Each row has a name. Each question is about the rows just above it. Places in a row count from 0.

-385, 3, 107, -796, -159, 33, -202, -2, 697, -718, -634, -495, 30, 445, -835, 299, -178, 103, 891, -893, 382, 320, -700, 36, -292, -322, 326, 482, 145, 797, 218, -83, -314, 457, 182, -435, -716 : lavom
-115, 349, 116, 155, 142, -61, -761, -205, -440, -215, -484, 21, -732, -386, -875, 160, 586, -471, 784, -204, -798, 344, -696, -377, 194, 750, -478, -630, -69, 678, 19, -158, 544, -459, 462, -189, -546 : rov
-65, 888, -262, -464, -589, 495, 730, 35, 816, 367, -627, 559, 357, -535, 43, -716, 809, 724, -710, -266, -583, -52, 611, -613, -80, -550, 903, 42, -857, 826, 689, 492, 497, -372, -728, 78, 699 : Zufo
4, -406, -715, -668, 722, -357, -458, -804, -495, 137, 172, -115, 139, 682, 94, 840, -740, 908, -442, 264, 293, 855, 344, -89, -184, -652, -857, -946, -331, 677, 191, 915, -512, 914, 670, 617, -862 : Rit
153, -115, 328, -536, -333, -886, -665, -754, -163, 231, 290, -451, 942, 102, 652, 141, -194, -728, 475, -254, 611, -291, -472, 516, -175, 212, -734, -538, -885, 182, -233, -693, -81, -510, 527, 686, 441 : sez
107, 457, -248, -748, -767, 511, -487, -82, -236, -789, -409, -920, 915, 7, -501, -618, -452, -57, 357, 310, 445, 448, -574, 291, 523, 112, 311, -770, -706, -180, -597, 202, 890, 695, -308, 26, -125 : Mipuv
-524, -97, 139, 82, 435, 895, 855, -753, 509, -920, 85, 842, 77, 24, -628, 334, 438, -281, 714, 567, 268, 607, -839, -613, -604, 568, 724, -242, -763, 602, -674, 543, 725, 143, 441, -588, 687 : Mufo
4, -406, -715, -668, 722, -357, -458, -804, -495, 137, 172, -115, 139, 682, 94, 840, -740, 908, -442, 264, 293, 855, 344, -89, -184, -652, -857, -946, -331, 677, 191, 915, -512, 914, 670, 617, -313 : firu
key -> tag
854 -> J_462
730 -> J_544
729 -> J_955
855 -> J_859
-115 -> J_273
-459 -> J_738
-114 -> J_431
-458 -> J_825
Look up the entry of Rit at place 6 in the table:  J_825
Which row holds 153, -115, 328, -536, -333, -886, -665, -754, -163, 231, 290, -451, 942, 102, 652, 141, -194, -728, 475, -254, 611, -291, -472, 516, -175, 212, -734, -538, -885, 182, -233, -693, -81, -510, 527, 686, 441?  sez
Whose row is -65, 888, -262, -464, -589, 495, 730, 35, 816, 367, -627, 559, 357, -535, 43, -716, 809, 724, -710, -266, -583, -52, 611, -613, -80, -550, 903, 42, -857, 826, 689, 492, 497, -372, -728, 78, 699?  Zufo
Whose row is 4, -406, -715, -668, 722, -357, -458, -804, -495, 137, 172, -115, 139, 682, 94, 840, -740, 908, -442, 264, 293, 855, 344, -89, -184, -652, -857, -946, -331, 677, 191, 915, -512, 914, 670, 617, -862?  Rit

